These are the activations of a small neural network, seen along a few directions. Each row is one input.
In each table, some parts of the input vary, and every possible input appears once, in random order.
A made-up example of a description, with smaller parts first: line(4) and (point or (values(2) and ring(5)) or line(11)).
Shared parts are said once, and a part with two or three values counts as separate values.
In the rows, 128 means zero.

Other details of the inputs shift rows strongly along two fixed directions, in all tables alike. That doesn't count.

Rows:
R1: [135 175 124 156 138 148 131 125 141 129 101]
R2: [135 140 159 132  89  92  91 104 187 136 143]
R3: [104  91 136  86 133 137 170 216  80 167 168]
R4: [118 142 143 161  96  63  83 106 160 142 138]
R5: [ 93 131 123 123 123 125 104  66 159 108 167]
R6: [105  99 139 134 112 132  98  57 149 106 142]
R7: [ 87 141 151 120  97 102 114  88 154 104 123]
R8: [ 84 162 165 158 134 130 115 104 180 116 118]
R9: [124 169 106  94 138 116 128 114 138 117 112]
R10: [202 125  62 120 147 144 142 118  79 107 122]
R11: [204 148 115 159 159 158 146 149  89 128  62]
R12: [107 137 186 183 117 134 102  94 153 119 101]
R13: [170 138 116 108 114 106 121 126 176 133 109]
R14: [116  73 118  92 157 153 173 179  82 165 198]
R15: [179 143  93 139 166 154 166 159 120 112  55]
R16: [123 129 156 117 103  92  99 106 207 126 131]
R17: [ 83  41 183 124 132 136 132 140  98 153 203]
R18: [ 81  46 157 110 134 134 157 153 108 140 198]
R19: [100 178 154 127 102 100  98  88 136 122 156]
R20: [198 143  59 128 141  92 129 162 111 154  85]
R21: [139 138 122 111 118 125 124 103 121 120  89]
R22: [110 153 181 188 106 124 110 100 148 109 120]
R23: [181 146  93 143 157 155 167 157 114 116  58]
R24: [ 84 167 144 114 101 108 109  87 154 123 142]
R25: [178 148  72  96 132 132 159 142  93 119  80]
R26: [ 65 107 210 155 137 138 151 186 119 173 187]
R27: [149 184 135 165 139 139 126 124 127 127 112]
R28: [149 171 130 172 128 143 115 136 128 116 106]
R29: [ 87 152 160 168 115 135 107 113 176 110 115]
R30: [ 86 157 139 124  90 113  93 100 151 114 139]
R31: [107 101 139 138 112 133  92  59 145 108 144]
R32: [140 141  84 117 135 141 117  89 126 116 148]
R33: [ 89 167 163 165 117 135 117 100 170 125 123]
R34: [146 139 142 166 134 152 125 117 134 123  72]
R35: [ 92 130 162 120 105 108 104  81 151 113 111]
R36: [107 114 132 142 107 120  98  66 142  99 160]
R37: [142 135 143 159 142 148 132 117 142 117  67]
R38: [101  94 141 127 128 127  97  61 158  97 137]
R39: [135 151 111 114 109 119 127 112 120 113 103]
R40: [144 137 142 162 134 152 132 115 138 121  69]
R41: [140 132 143 155 151 146 130 119 148 112  64]
R42: [142 132  94 128 132  79 112 132 162 137  95]
R43: [149  73 152  93 128 122 166 221 118 191 170]
R44: [102 138 166 131 100 107  94  81 137 118 120]
R45: [146 153 135 170 129 140 131 125 131 114  88]
R46: [216 140  77  96 129 124 146 157 141 145  91]
R47: [189 132  46 112 151 153 128 131  92 113 125]
R48: [180 179  71  94 147 129 145 144  87 134 103]
R49: [199 149  95 108 142 131 139 136  72 127  81]
R50: [180 125  43 101 155 154 138 131 106 108 116]
R51: [ 89 154 158 172 107 139 106 112 172 114 118]
R52: [ 82 166 145 111 109 104 110  89 158 119 139]
R53: [110 144 132 138 116 120  93  65 138 111 183]
R54: [145 117  90 126 123 139 121  88 123 102 131]
R55: [ 65  83 196 113 109 109 148 173  98 158 189]
R56: [120 109 150 146 113 124  88  57 131 106 155]
R57: [111  97 141  94 136 131 160 218  70 168 174]
R58: [182 126  42 105 147 158 138 130 101 112 119]
R59: [ 87 165 164 162 125 131 117 102 175 120 121]
R60: [104  86 158 130 166 158 177 233 107 160 144]
R61: [185 166  86 152 154 160 142 169 105 126  78]
R62: [ 91 116 119 125 121 127  92  80 166  93 159]
R63: [145 144  88 121 138 135 114  89 121 116 152]
R64: [ 62  66 163 101 148 132 146 150 124 149 219]
R65: [100 109 128 135 103 126 108  64 151  98 153]
R66: [ 85  70 163 130 117  84 137 197 125 193 177]
R67: [129 144 112 104 126 113 132 114 134 103  96]
R68: [ 69  64 175 127 119  76 139 191 140 187 179]
R69: [125  90 158 102 132 122 174 205  57 162 170]
R70: [ 96 104 129 128 120 121 107  68 161  89 148]
R71: [ 99  87 138  79 149 132 169 220  90 158 163]
R72: [132  71 123 110 148 148 152 190  66 154 206]
R73: [139 147 130 162 126 145 141 123 141 113  81]
R74: [190 137  55 120 138  98 139 160 121 154  79]
R75: [ 86 170 144 118 101 109 103  89 149 125 144]
R76: [184 129  42 108 148 159 132 131  97 114 121]
R77: [115  80 167 144 148 158 186 219  87 166 141]
R78: [119 103 147  98 134 128 159 217  62 166 181]
R79: [171 159  63  89 142 135 145 156 103 119  88]
R80: [103  97 140 131 120 128  99  58 153 102 139]
R81: [135 162 119 163 127 152 120 136 142 119  95]
R82: [185 140  84  99 141 139 143 137  86 129  70]
R83: [179 134  85  88 158 134 148 139 100 119  63]
R84: [112  79 207 118 104  98 134 187 137 182 207]
Description of these inputs: line(6) and (values(2) or (values(3) and line(4))).
Q: Changing only the line(6) part turns R72 into R62. The same change can be made to R69. Which row results?
A: R67
Q: Changing only the line(6) part turns R80 into R31. The same change can be made to R52. Which row results?
A: R75
Q: Change only the values(2) part in R2. List by row number the other rows that result.
A: R20
Q: Change only the values(3) part in R28. List by row number the other rows that result.
A: R72, R78

Rows:
R85: [113  74 131  81 173 142 199 202  60 158 128]
R86: [153 207  98 125 127 113 125 119 108 126  99]
R87: [ 66 106 189 149  97  95 133 198 119 176 190]
R88: [110 164 189 152  85  85  95 107 185 136 153]
R89: [ 64  61 199 138  98 101 136 170 105 157 170]
R90: [155 130 124 125 123 115 127  91 175 104  77]
R91: [127 144  65 151 113 124  84  46 164  73 118]
R92: [205 180  88 203 193 221 163 136 111  88  10]
R93: [180 126 132 119 119 114 137 121 128 128  92]
R94: [ 97 116 128 145 108 106 112 100 159 105  92]
R95: [174 154 104 138 107 118  85  41 159  88 137]
R96: [ 39 122 151 131 112 122  98  43 154  99 189]
R97: [145 137  79 145 126 127  75  38 179  95 116]
R98: [ 36  93 216 152 110  92 104 158 186 173 187]
R99: [149 175 123 139 121 103 115 113 193 118 102]
R100: [141 176  86 126 122 126  88  32 112  80 133]
R101: [125 117 120  78 160 155 189 244  95 172 147]
R102: [146 160 134 150 110 101 100 132 151 157 118]
R103: [105 135 143 156 101 100  72  39 209 104  78]
R104: [  8  80 250 127  95  97 122 119 116 149 200]
R105: [198 190  71  93 137 146 152 178  94 139  91]
R106: [ 69  78 207  94 107 131 146 166 104 154 174]
R107: [181  92  77 102 159 153 166 148 118 132 149]
R108: [102 122 139 106 108 143 101  89 121 107 188]
R109: [187 163  58  84 146 155 143 113 127  90  39]
R110: [ 79 160 232 240 117 176 104  86 154 100 109]
R111: [166 138  68 124 156 125 164 212 103 148  97]
R112: [170 100  71 123 139 138 136 151  69 124 153]
R113: [163 111  57  71 167 179 166 158  86 123 139]
R114: [170 118 122 130 124 115 116 120 122 142  83]
R115: [107 116 129  94 173 132 192 232  72 177 153]
R116: [166  51 116 106 163 146 151 194  59 174 188]
Q: Changing only one part turns R106 into R109. The same change can be made to R112. Which row results?
A: R91
Q: What is each input in this table made of?
A: values(2) and (point or (values(3) and ring(5)))
Q: A walk changes only the ring(5) part. It starts at R101 and steps to R115. List the rest of the walk in order.
A: R111, R98, R99

Rows:
R117: [ 88  73 177 102 104  97 121 136 135 152 182]
R118: [ 97 100 185 147 123 109 139 167 132 159 131]
R119: [155 145 114 153 118 130  97  83 143 111 137]
R120: [107 150 137 172 104 116  76  56 164 103 146]
R121: [106  56 160 107 127 129 138 138 108 141 185]
R122: [154 133  91 106 123 103 114 103 130 120 103]
R123: [123 136 163 172 108 130  95  70 168 105 104]
R124: [116 165 132 158  96  91  79  78 172 119 133]
R125: [181 131  48  86 168 159 161 132  95 110  97]
R126: [182 145  50  73 158 135 157 148 107 126  87]
R127: [130  95 118 123 152 157 162 193  87 152 172]
R128: [ 96 181 157 145  99 132  95  59 117  93 127]
R129: [139 183  95 127 128 121 114 113 157 119 116]
R130: [ 89 198 167 137  83 100  88  67 137 103 120]
R131: [185 125  48  94 155 154 151 129  94 107  95]
R132: [225 154  58 115 144 127 141 159 102 142  98]
R133: [172 145 126 140 124 119 129 132 141 132  76]
R134: [ 77  85 186 148 133 150 149 167 125 142 151]
R135: [154 166  88 128 124 121 121 136 137 126 116]
R136: [ 73 105 193 140 116 118 141 172 146 151 141]
R137: [ 84 110 152 133 140 147 140 152 126 142 189]
R138: [ 95  85 182 159 134 138 138 149 120 145 140]
R139: [120 110 150 113 158 141 180 214 111 164 120]
R140: [118  95 147 125 169 169 180 197  99 150 129]
R141: [143 115  98 120 131 126 116  85 121 106 120]
R142: [121 142 105 105 109 108 108  94 153 109 114]
Q: What is each input in this table made of?
A: values(2) and (point or (values(3) and line(4)))
Q: Changing only the values(2) part turns R121 into R117. The same change can be made to R120. Which row results?
A: R124
Q: Change only the values(2) part in R122. List by row number the other rows that result.
A: R141
